A small network was shown many inputs. Here are its activations along a few directions, one row for each input.
In each table, some parts of the input vary, and every possible input appears once, in random order.
Descriptions start from the smaller parts, as in this example, which fits no table here: ring(5) and (point or line(9) or (values(2) and line(6))).
Shared parts are said once, and a part with two or three values counts as separate values.
In the rows, zero is written as 128.

Other details of the inputs vary at random and push rows far along three fixed directions, the same in every table; ignore that.

Rows:
R1: [128 121 133 117  79 162 144  95 127 152 168]
R2: [131 117 130 126 104 149 154  69 133 149 163]
R3: [131 123 132 124  81 159 140  95 119 165 169]
R4: [ 94 141 118 100 170 106  44 121 117  98 144]
R5: [150 123 110 108  93 144 145  91 144 156 176]
R6: [164  86 162 139 181 155 187 177 122 139  39]
R7: [133 121 140 117  81 155 145  92 121 155 170]
R8: [129 126 130 116  77 158 144  92 116 159 167]
R9: [146 116 167 103 167 156 105  91 150 157  95]
R10: [175 118 164  86 164 140 101 113 160 160 109]
R11: [ 80 165  82 130 112 109  97  85 114  87 199]
R12: [117 149  73 185  99 107 166 171  91  65 143]
R13: [146  92 167 101 175 151  89 115 139 170  94]
R14: [128  95 125 118 102 145 147  88 116 159 165]
R15: [124 172 113  98 177  96  33 130 136 109 148]
R16: [118 149 124 108 150 110  36 125 130  83 128]
R17: [144  93 167 105 175 152  87 116 142 172  97]
R18: [127 118 123 137 107 155 146  75 135 160 163]
R19: [118 157 122 160 192 111 135 173 115  72  85]
R20: [122 119 126 111  80 104 144 110 165 181 150]
R21: [135 101 180 152 161 125 194 176 168 147  26]
R22: [164  98 115 178  88 154 224 156 114 125 105]
R23: [126 169  66 155 121  95 178 171  96  75 152]
R24: [ 71 166 153  97 143  76  26 147 145 119 118]
R25: [119 163 131 154 171 117 121 199 105  77  91]
R26: [137  95 188 103 134 121  82 136 183 168  59]
R27: [141 142 126 153 163 106 127 187 111  58  78]
R28: [ 50 138  92 126  85  69  98 120 119 124 183]
R29: [125 167  65 163 122  95 176 174  99  78 157]
R30: [164 100 116 169  86 154 226 153 111 120 100]
Each input here is: values(5) and (point or line(5)).
Changing only the values(5) part turns R28 into R21. The same change can be made to R4. Which row results?
> R11
Change only the values(5) part in R25. List by row number the other rows that result.
> R12, R15, R17, R18
Start at R1 and move only the line(5) part, one step at a time. The first step leads to R7. Which rows follow, in order?
> R8, R3, R25
Change only the values(5) part in R14. List by row number the other rows that result.
> R2, R7, R10, R27
